((485, 592, 499, 536, 574), (427, 895, 196, 966, 720), (472, 727, 352, 786, 635))
592
((3115, 5289, 1512, 9503, 1956), (9362, 6493, 8470, 3414, 2808))
5289
((-15, -30, -4, -37, -37, 35, -20), (0, 12, -13, 33, 26, -1, -7))
-30
(38, 54, 47, 42, 80, 23)
54
(24, 31, -40, -10)
31
(476, -709, 282, 303, 507)
-709
(-12, 38, 33, 2, -30)
38
(21, 28, 69, 95, 48, 65, 65)
28
((77, 10, 33, 52, 37, 36), (58, 51, 28, 36, 54, 39))
10
---
[[  7  33 -16  -5 -23]
 [  1 -13  -6  35   7]
 [-23 -17   9 -31 -16]] Answer: -5

[64  6 62 86 57 15] Answer: 57

[581 889 591 600 717 240] Answer: 717

[[7 1 9 8]
 [6 4 6 1]] Answer: 9

[[7381 9137 6787 2883 6701]
 [6026 5274 6787 7648 4882]] Answer: 2883

[[73 34 64 81 74 16]
 [21 33 19 20 22 59]] Answer: 74
---
[[-8, 16, -2, 20, 19, 2],
 [27, 45, 33, -9, 10, -15],
 [25, 7, 18, 29, 32, 19]]	33

[[0, -43, -3, 50],
 [3, -9, 2, 16]]	2

[[40, 13, -36, 11],
 [2, 46, 42, 2]]	42

[[-12, -19, 31, 19, 38, -16, -26],
 [16, 4, 3, 2, 19, -9, 3]]	3

[[3, 7, 1, 18, -8, -11],
 [-3, 3, 1, 50, 0, -5]]	1

[[24, -32, 22, 39, 25],
 [15, -27, 12, 25, 18]]	12
---
[ 29  -7  42 -36] -> 42

[[ -5  -1 -19  -4]
 [ 16   1  20   3]
 [ 21  -3  34  39]] -> 34

[-42 -27 -12  38] -> -12

[ 42   4  20 -43] -> 20

[-47 -20 -34  10] -> -34

[ 29   2 -29 -36] -> -29

[ -9 -38  10  50] -> 10

[26 47  4 13] -> 4

[-33 -36   3  -9] -> 3
---
14.12	-17.61	-7.87	4.83	-0.16	7.59	8.21 Out: 14.12, -17.61

-0.12	0.14	0.00	-0.01 Out: 0.14, -0.12

101.10	-95.84	-115.05	192.73	-189.20	75.93 Out: 192.73, -189.20

-0.01	0.12	-0.08	-0.14	0.03 Out: 0.12, -0.14

0.13	-0.06	0.04	0.01	0.03	-0.03
-0.15	0.11	0.01	0.19	-0.05	0.08
Out: 0.19, -0.15

0.2	0.6	-0.4	-0.1	0.9	-0.4
-1.8	1.5	-0.1	-2.3	2.3	0.4
0.3	0.2	2.0	1.5	2.0	-1.5
Out: 2.3, -2.3

15.7	-78.5	181.6	-77.3	63.9	89.4
-57.4	-120.2	59.4	-125.9	-23.8	-9.0
Out: 181.6, -125.9

29.395	79.482	218.095	16.491	153.946	-195.906	15.840
-8.518	99.089	28.159	-6.741	-46.474	89.693	69.818
-9.930	11.849	51.522	-9.313	-85.927	-24.708	90.868
Out: 218.095, -195.906

-47.52	-128.53	6.64	-119.65	29.64	20.21	116.88 Out: 116.88, -128.53
---
array([[ 0.170,  0.123,  0.215, -0.119],
       [ 0.223, -0.181, -0.112, -0.005],
       [-0.124,  0.067, -0.140,  0.031]]) value 0.123

array([[-2.2, -1.6,  0.8,  0.4, -1.3],
       [ 1.2,  1.1, -1.9, -1.5,  1.1],
       [-0.8,  1.0, -2.0, -2.0,  1.1]]) value 0.8

array([[-0.16,  0.07, -0.17,  0.04, -0.16],
       [ 0.22,  0.02,  0.23,  0.04,  0.22],
       [ 0.21,  0.02,  0.22,  0.04,  0.21]]) value -0.17

array([[-0.102, -0.082, -0.054, -0.131,  0.215, -0.122],
       [-0.092, -0.072, -0.046, -0.119,  0.209, -0.112],
       [-0.097, -0.076, -0.054, -0.125,  0.213, -0.117]]) value -0.131

array([[ 0.22, -0.03, -0.21,  0.01],
       [ 0.05,  0.07, -0.16,  0.22],
       [-0.09, -0.16,  0.07, -0.13]]) value -0.03

array([[-1.7, -1.1, -1.1, -0.6,  1.7, -1.6],
       [-1.8, -1.4, -1.5, -1.5, -0.8, -1.4],
       [-1.6, -0.2, -1.8, -0.4, -0.7, -1.5]]) value -0.6
---
[23, 40, 79, 52, 44, 38, 86] result: 44
[[-293, 730, -807, 568], [-598, 753, -824, 458], [528, -631, -214, 873]] result: -631
[[4, 343, -242, 567, 189, 430], [-5, -327, 16, -373, -617, 123], [-26, -278, 129, -490, -302, -340]] result: -490
[[128, 237, 60, 88, 160, 171, 45], [4, 217, 56, 206, 63, 105, 58]] result: 63
[2099, 3396, 4509, 7880, 5311] result: 4509
[5670, 5811, 6052, 8055, 6820, 3209] result: 8055
---
[[30, 51, 26, 56, 26, 30], [72, 42, 58, 43, 85, 63], [85, 3, 22, 12, 66, 58]] value 3
[[17, 83, 72, 27, 42, 78], [65, 22, 22, 85, 10, 42]] value 22
[-656, 536, -816, -760, -958, -702] value 536
[[4702, 4931, 7910, 3332, 4765, 5353], [5726, 4706, 3294, 6227, 5704, 4763], [7176, 1163, 7445, 2730, 7218, 3022]] value 1163
[[28, 66, 142, 80, 173, 102], [98, 147, 74, 72, 212, 106]] value 147
[851, 537, 640, 832, 838, 186] value 537
